a =
[[ 58  -6 -40 -15 -33  19  -5  37  43 -13  10   6  12  -2]
 [ -3   0   2  -6   4 -15  31 -14  -1  29   1 -10 -39  17]
 [-53  -6 -10  51  -3  -2  45 -15  33 -46   4 -10  20 -27]
 [-62  11  -1 -11  17  20 -15  33  57  20   1   6 -19  -4]
 [-20  32  25  14 -46 -21 -29 -17   3   7  20 -15 -18  25]
 [  7  34  39 -63 -10  24 -89 -23  41  31 -17 -10  -8  37]
 [-31   8  -6  -9 -25  -9 -41  38   9  25   3   2 -14 -21]
 [-12  32 -12  41   0   7  22  43   0  20  -7   8   7  22]
 [-25  27  -7  23  58  -1  65   4 -10  13  18 -21  12  24]
 [-25  14  11   3  34  16  17 -18  -9  -6  10  10 -17  -8]
 [-20   9 -11 -33 -16  -4   4  29  21  -6  10  -1 -22 -12]
 [ 13 -10 -14 -22  24 -16  -3   4 -38  24  10 -26  70  -8]]
Rows and columns are counted from 0.
(0, 0) => 58
(5, 8) => 41
(7, 10) => -7
(0, 8) => 43
(4, 7) => -17
(6, 6) => -41
(2, 8) => 33
(10, 1) => 9
(0, 7) => 37
(2, 7) => -15
(1, 7) => -14
(10, 5) => -4
(3, 12) => -19
(10, 9) => -6
(8, 8) => -10
(4, 12) => -18
(1, 0) => -3
(5, 2) => 39
(2, 3) => 51
(2, 1) => -6
(0, 9) => -13
(8, 2) => -7
(1, 11) => -10
(2, 9) => -46
(11, 0) => 13
(10, 11) => -1
(1, 3) => -6
(2, 13) => -27
(7, 12) => 7
(8, 5) => -1
(6, 12) => -14
(1, 2) => 2
(5, 7) => -23
(11, 1) => -10
(10, 4) => -16

grid =
[[-522  544  568  320 -179 -490 -511 -215 -299  594  608]
 [ 466    9   12 -151 -151 -316 -211 -165 -667   15  -13]]
Rows and columns are counted from 0.
(0, 0): -522
(0, 8): -299
(0, 10): 608
(1, 5): -316
(0, 5): -490
(0, 7): -215
(0, 4): -179
(1, 10): -13
(1, 3): -151

M =
[[  6   0  37  10 -34  -3 -13 -10 -19 -30]
 [  0  26  29 -14   1 -35 -28  19  -3  13]
 [ -5 -37 -45  14   3  54  33 -17   4   0]
 [  5   6  41   5 -31 -12 -19  -5 -19 -25]
 [  5  23  59  -4 -29 -33 -38   9 -20 -16]
 [ -4  35  52 -22  -9 -43 -52  32 -13  22]
 [ 12 -14  26  26 -40  10  12 -34 -19 -60]
 [-17  20  -9 -34  33 -13 -34  49  10  74]
 [  4 -31 -16  24 -20  39  31 -32  -6 -36]
 [  6 -27  -1  24 -29  32  21 -31 -13 -42]
 [ -5  17 -27 -19  42 -21   2  22  23  41]]
M[0,-10] => 6
M[7,6] => -34
M[9,4] => -29
M[-8,-6] => -31
M[-6,1] => 35
M[3,-1] => -25
M[-9,-2] => 4
M[6] => [12, -14, 26, 26, -40, 10, 12, -34, -19, -60]
M[5,-1] => 22
M[9] => [6, -27, -1, 24, -29, 32, 21, -31, -13, -42]
M[-10,-1] => 13
M[-1,-9] => 17
M[-10,-4] => -28
M[-1,8] => 23
M[:, -10] => [6, 0, -5, 5, 5, -4, 12, -17, 4, 6, -5]
M[-1,3] => -19
M[8,-10] => 4
M[-2,2] => -1
M[-5,-7] => 26
M[-6,-8] => 52
M[-11,-6] => -34
M[:, -7] => [10, -14, 14, 5, -4, -22, 26, -34, 24, 24, -19]
M[-3,9] => -36
M[-8] => [5, 6, 41, 5, -31, -12, -19, -5, -19, -25]
M[-2,5] => 32
M[-4,-1] => 74
M[-5,5] => 10
M[-7,1] => 23
M[-10,0] => 0
M[-11,-5] => -3
M[4,-1] => -16
M[6,9] => -60
M[5,6] => -52

A =
[[  4.7  -7.7  15.2  -0.2   2.6 -10.1   4.6 -11.9 -14.7  -5.2]
 [  4.3  -6.9  15.2   0.4   2.1  -9.5   3.0 -11.7 -12.4  -6.5]
 [ -7.4   0.5   5.5   4.7   1.0  -6.4  -5.6 -14.4 -13.2  -8.2]
 [ -0.5   2.8   1.8   4.6  -8.8 -10.3 -15.4  -8.5   1.8  -8.9]
 [ -1.1 -11.7 -10.4 -15.0 -12.3  -2.2  -2.8   2.5  -8.7  -2.3]
 [-11.8  -2.7   1.7   6.2  -1.2 -11.0 -19.2 -16.0  -7.3  -7.3]]
A[0][0]	4.7
A[5][5]	-11.0
A[2][3]	4.7
A[1][6]	3.0
A[5][4]	-1.2
A[3][5]	-10.3
A[5]	[-11.8, -2.7, 1.7, 6.2, -1.2, -11.0, -19.2, -16.0, -7.3, -7.3]
A[0][5]	-10.1
A[3][8]	1.8
A[1]	[4.3, -6.9, 15.2, 0.4, 2.1, -9.5, 3.0, -11.7, -12.4, -6.5]
A[4][9]	-2.3
A[2][0]	-7.4
A[0][8]	-14.7
A[0][7]	-11.9
A[3][6]	-15.4
A[5][6]	-19.2
A[4][3]	-15.0
A[2][6]	-5.6
A[3]	[-0.5, 2.8, 1.8, 4.6, -8.8, -10.3, -15.4, -8.5, 1.8, -8.9]
A[2][9]	-8.2
A[5][0]	-11.8
A[4][2]	-10.4
A[3][7]	-8.5
A[4][6]	-2.8
A[:, 3]	[-0.2, 0.4, 4.7, 4.6, -15.0, 6.2]
A[5][3]	6.2
A[0]	[4.7, -7.7, 15.2, -0.2, 2.6, -10.1, 4.6, -11.9, -14.7, -5.2]
A[:, 9]	[-5.2, -6.5, -8.2, -8.9, -2.3, -7.3]
A[5][1]	-2.7
A[:, 8]	[-14.7, -12.4, -13.2, 1.8, -8.7, -7.3]
A[4][7]	2.5
A[3][3]	4.6
A[4][5]	-2.2

X =
 191  -336  -264   -27  -718  -600  -573   253
-362  -408   -58  -555  -387  -525    11  -972
-333  -276   109   -27  -661  -313  -334  -557
  41  -313  -177  -347  -572  -713  -342  -374
-338    -2    73   -50   568  -265   297   267
-478  -412  -381  -140   532  -125  -145   933
-157   347  -167  -148  -149   275  -270   229
-124  -186  -282   231  -842  -804  -331  -484
Rows and columns are counted from 0.
row 0 col 0 -> 191
row 3 col 3 -> -347
row 5 col 3 -> -140
row 5 col 4 -> 532
row 7 col 6 -> -331
row 5 col 1 -> -412
row 0 col 3 -> -27
row 5 col 5 -> -125
row 6 col 2 -> -167
row 5 col 6 -> -145
row 7 col 1 -> -186
row 6 col 0 -> -157
row 3 col 5 -> -713
row 4 col 1 -> -2
row 3 col 6 -> -342
row 2 col 4 -> -661
row 1 col 0 -> -362
row 0 col 5 -> -600
row 1 col 5 -> -525
row 4 col 4 -> 568
row 4 col 2 -> 73
row 5 col 2 -> -381
row 6 col 3 -> -148
row 4 col 6 -> 297
row 2 col 5 -> -313
row 1 col 2 -> -58

m = 5761  9965  4842  4643  7722  1887  6957  4419  9298  1972
m[0]: 5761
m[5]: 1887
m[7]: 4419
m[-7]: 4643
